Each row below holds a small network's activations on one input, seen along a few directions.
Each table varies a few parts of the input and shows all the possible inputs, shuffled.
A made-up example of a description, with smaller parts first: ring(5) and (point or (values(2) and line(4)) or ring(9)).
Shared parts are said once, and a part with two or three values counts as separate values.

Other details of the inputs vary at random and push rows far along two fixed directions, the same in every table; ignore that.

Rows:
x1: [-26 -18   3  -9  16   0   1  -2  17   2  -4  11]
x2: [ 23  22  -9  15 -13  -7  21 -13  21 -13  -9   0]
x3: [-32  -7  -7 -14  10   4   1  -7 -12   6  -2   8]
x4: [ 10   0  24   1   6  20 -46  51 -30  19  10 -19]
x5: [ 19  25   1   8 -17 -16  13  -8   0 -14  11  -6]
x6: [ 23  19  -3   8 -22 -18  19 -19   0 -16  11  -3]
x7: [  3 -13  -9 -23  10   4  -9 -22  -5  22   0  -5]
x8: [-22 -25  -4  -4  13  11   1  -2   4   7 -10  10]
x9: [-19 -12  -9   4   4   6  12  -7   7  -5 -12  12]
x10: [ 30  21 -10   7 -20 -10  16 -21  -5 -10   3  -7]
x11: [ -5  -8 -18   1   4   5  13 -16  12   3 -17  10]
x12: [20 -2  3  6 -4 -6  5 -7 14 -6  1 -1]
x13: [  1  15   5  22 -16 -12  21   6  15 -28   0   6]
x14: [-31 -13  -6  -6  14   8   2  -1   3   5  -8  12]
x15: [  1 -20  -1 -18  13  -2  -7 -16   5  14   3   0]
x16: [ -2   6 -16 -12   7  -3  10 -25  15   7 -10   4]
x17: [ 10  21   7   3  -5 -12   3   1   8  -7   6  -4]
x18: [ 18  26  -4  16 -20  -2   5  10 -20 -11   6 -10]
x19: [  0  -2  -6   8 -14   0  10  -4 -20 -12   3   0]
x20: [-23  -1  -8 -11   1 -11  16 -18   2  -7   2   9]
x21: [ -6 -14  29   3  10  20 -41  52 -27  13   8 -11]
x22: [ -8   4  -4 -11  11  -9   7 -16  18   3  -1   4]
x23: [ 15  21  23  -2   2   7 -38  38 -16  15  15 -21]
x24: [-16 -24   6  -9  13   3  -7   1   3   4   1   7]
x25: [-30  -8  -9 -16   8   3   0  -8 -20   6   4   4]
x26: [-26  -2 -10  -2   2   1  12  -9  -2  -4  -6  10]
x27: [ 25  31   4  13 -15  -5   4   5   0  -8   2 -10]
x28: [ 22   0  -6  12 -12   5   2   4 -12  -3  -2  -5]
x29: [-12   3 -18  -5   5   3   9 -12   1   7 -10   6]
x30: [  0 -16  -6 -13  15   7  -7 -13  18  19 -12   2]
x31: [14  0  5  9 -2 -5  8 -3 23 -6 -3  1]
x32: [ -3  -5  37  -2   6  10 -43  53 -22   8  21 -14]
x33: [-13  -7   5 -15  21  -1  -7  -3  21  13  -3   5]
x34: [-10  -3 -19  -1   5   3  14 -15   9   3 -15  10]
x35: [  5 -18  -7 -15  14   6  -9 -16   9  19  -8   0]
x36: [ 10   4   2  24 -19 -10  26  -2  16 -29  -2   6]
x37: [ -8 -19  -7  -5  13  13  -8   1   4  16 -13   5]
x38: [-32  -8   0 -14  15  -5   1  -4   8   3   0  10]
x39: [ 29  13   3  10 -19 -12  13 -10   0 -15   9  -6]
x40: [-10 -10 -15 -19  10   5  -6 -14 -19  17  -1   0]
x41: [  6  -5  35   8  -1   7 -34  50 -16  -1  16 -12]
x42: [ 21  26   9  25 -36 -16  16   9 -13 -35  16  -5]
x43: [ 39  12   4  16 -17  -1   0   5  -1  -8   2 -12]
x44: [ -3 -21  -8  -8  13  13 -10  -2  -4  17  -9   2]
x45: [ -7  13  33   3  -2   1 -34  51 -21  -1  21 -15]
x46: [-11 -12   1 -13  19  -1  -4 -11  26  11  -6   7]
x47: [ -9 -19  -8   3   1   5  10  -9  -4  -3  -7   8]
x48: [ 17  28  -3  19 -18  -1   8  12 -11 -11   0  -7]
x49: [ -5 -10  -7 -14  18   6  -5 -12  21  18 -11   4]
x50: [  7  13  -5  16 -25  -6  18  -2 -21 -22   7  -1]
Description of these inputs: ring(5) and ring(10).
The inputs of x37 and x31 match in every part but the ring(5) part. If x29 is changed in the same way as x37 into x31, which row does it become? -> x22
The inputs of x9 and x1 match in every part but the ring(5) part. If x47 is changed in the same way as x9 into x1, which row does it become? -> x24
Which other rows does x15 become when the ring(5) part takes its other values? List them by row number. -> x21, x28, x41, x43

Rows:
x51: [-10 -11  -5 -16  16  12 -21   4  -8  25  -5  -2]
x52: [ 19   4   7  27 -22  -7  13  13  -2 -27   4   0]
x53: [ -4  -8 -15 -18   3  -6  13 -38   0   4  -2   5]
x54: [-26  -5   2 -19  17   2 -16   7  -7  18   6  -1]
x55: [-17 -13   9 -19  19  -1 -18   5   5  16   8   2]
x56: [  8  19  28  10  -7   1 -24  37  -9  -3  16 -12]
x57: [ -8  -9 -17  -8   6   1  17 -31  12   5 -12  10]
x58: [  1  -8   0 -11   6   9 -13   0  -1  14  -3  -3]
x59: [-17 -21 -16  -7  -2  -1  22 -31  -3  -7  -4  12]
x60: [ 17  18   4  21 -18 -11  18   3  14 -24  -2   0]
x61: [ 17  26  15  25 -21  -4   5  20   2 -23   2  -7]
x62: [  6  10 -24  12  -9  -3  29 -24   8 -10 -11   9]
x63: [ 25  23   2  16 -19  -7   6   7 -13 -15   6  -9]
x64: [ 18   1  15   6   0   6 -20  27   2   7   3 -11]
x65: [-27  -5   1 -16  19   9 -15  10  -2  15  -3   2]
x66: [ -4  -1  11  11  -5   9 -12  32 -21  -4   6  -3]
x67: [-11 -18   5 -11  23   9 -16   7  10  22  -5   1]
x68: [ 12  -3 -23  -5  -7 -16  33 -47  12 -12  -3   8]
The inputs of x54 and x55 match in every part but one. If x62 is changed in the same way as x54 into x55, which row does it become? -> x67
Describe the family of inputs behind these rows. -> values(3) and (point or ring(5))
Which other rows does x56 become when the ring(5) part takes its other values? List them by row number. -> x53, x57, x58, x61
Which other rows does x51 become when the values(3) part takes its other values? List them by row number. -> x58, x64
Which other rows does x52 become when the values(3) part takes its other values? List them by row number. -> x59, x66
